These are the activations of a small network on made-up records, seen along a few directions, one row for each record.
Records have a field called VEM. Each example row is followed by its value.
Other fields move the rows too, some of them a lot.
In the rows, 500 means zero.
Strong random noise was added to every row along 5 fixed directions; ignore it. To show where, here is one row again and again, with new noise each time:
[500 637 484 458 501 486 705 388 430 426 578 397 577 507 626 553 356 601
 609 610 419 559 472 506 494]
[331 474 503 574 478 585 649 536 558 315 387 526 501 797 534 527 407 371
 729 417 607 598 397 476 498]
[497 606 578 548 577 365 553 476 533 329 462 565 306 638 672 625 352 553
 500 507 642 503 544 474 515]
[439 499 393 483 472 452 423 542 567 509 397 673 373 575 460 529 478 365
 572 484 479 526 500 410 617]
[349 800 392 610 543 321 167 402 480 591 498 763 358 541 596 561 354 427
 479 608 360 277 827 521 515]
[470 533 521 531 518 459 562 490 535 380 448 551 383 659 580 556 423 474
 530 480 572 528 521 434 501]
[274 653 471 638 535 437 403 501 547 388 397 685 402 737 595 581 327 374
 682 486 566 444 575 545 532]

[344 539 369 472 478 406 442 651 556 505 341 717 399 420 419 621 319 394
 837 515 617 599 247 581 796]
leb
[473 526 691 646 589 391 450 515 579 373 407 509 308 631 656 590 433 529
 347 399 713 433 624 504 430]
pafu
[577 433 432 432 455 517 458 484 507 583 470 551 420 529 436 459 591 434
 389 483 396 531 564 320 508]
fuzil
[549 698 510 430 540 492 672 341 320 511 672 295 704 283 619 553 365 719
 555 731 403 485 474 716 489]
vivok
[626 224 623 528 543 578 540 598 565 510 422 515 519 585 332 450 707 461
 352 364 679 605 353 483 476]
tezu
[288 491 315 491 466 519 328 583 527 623 393 594 688 454 280 395 533 284
 707 486 325 482 415 518 627]
zasur
[687 509 599 425 603 415 509 522 571 465 559 513 368 420 564 579 509 652
 320 508 654 539 470 454 544]
detap
[733 450 590 424 525 415 634 500 485 423 581 345 428 403 532 488 565 667
 308 518 565 615 457 463 476]
laro
[482 364 640 664 522 597 462 534 577 439 408 439 444 816 474 453 628 414
 293 339 652 421 689 401 242]
tofo
[585 406 394 350 400 483 413 434 507 659 525 510 494 305 400 435 599 432
 475 563 335 500 457 368 544]
gelod
[286 584 503 662 573 458 230 533 516 377 377 670 397 728 547 555 452 353
 519 434 596 346 684 575 448]
vizos

Here are new rows. What is VEM for each?
[666 354 440 317 541 400 455 637 611 591 474 621 360 273 388 575 564 547
 415 511 613 652 280 446 772]
detap
[298 534 459 605 483 514 398 572 527 480 476 578 467 672 499 511 491 385
 693 447 502 471 477 604 509]
laro
[305 261 477 596 427 772 569 654 603 353 339 471 620 846 331 409 610 228
 731 286 617 681 264 481 449]
laro
[353 360 404 478 314 725 527 589 543 511 362 560 555 658 284 405 543 240
 714 376 455 563 364 411 532]
leb
[331 617 417 511 522 367 300 511 529 533 419 662 508 380 536 549 348 397
 756 589 477 480 420 620 654]
gelod
[801 427 532 265 595 267 549 534 508 435 484 505 222 236 556 665 538 703
 288 552 608 590 385 410 709]
vizos
[523 260 474 467 498 529 527 623 614 434 345 536 355 564 399 447 645 448
 446 384 583 567 301 303 558]
zasur
[320 606 616 581 493 529 613 453 483 331 504 401 533 681 597 531 377 583
 694 510 558 454 373 587 494]
zasur
[500 589 666 606 595 387 468 446 510 330 477 532 311 620 645 617 433 566
 359 486 710 386 645 582 380]
vivok
[561 306 547 545 470 590 462 601 597 539 396 476 412 621 373 400 718 405
 270 386 579 499 620 356 383]
tofo
[524 401 532 488 478 579 454 518 505 524 474 509 465 518 419 470 596 424
 416 472 479 455 552 519 438]
vivok
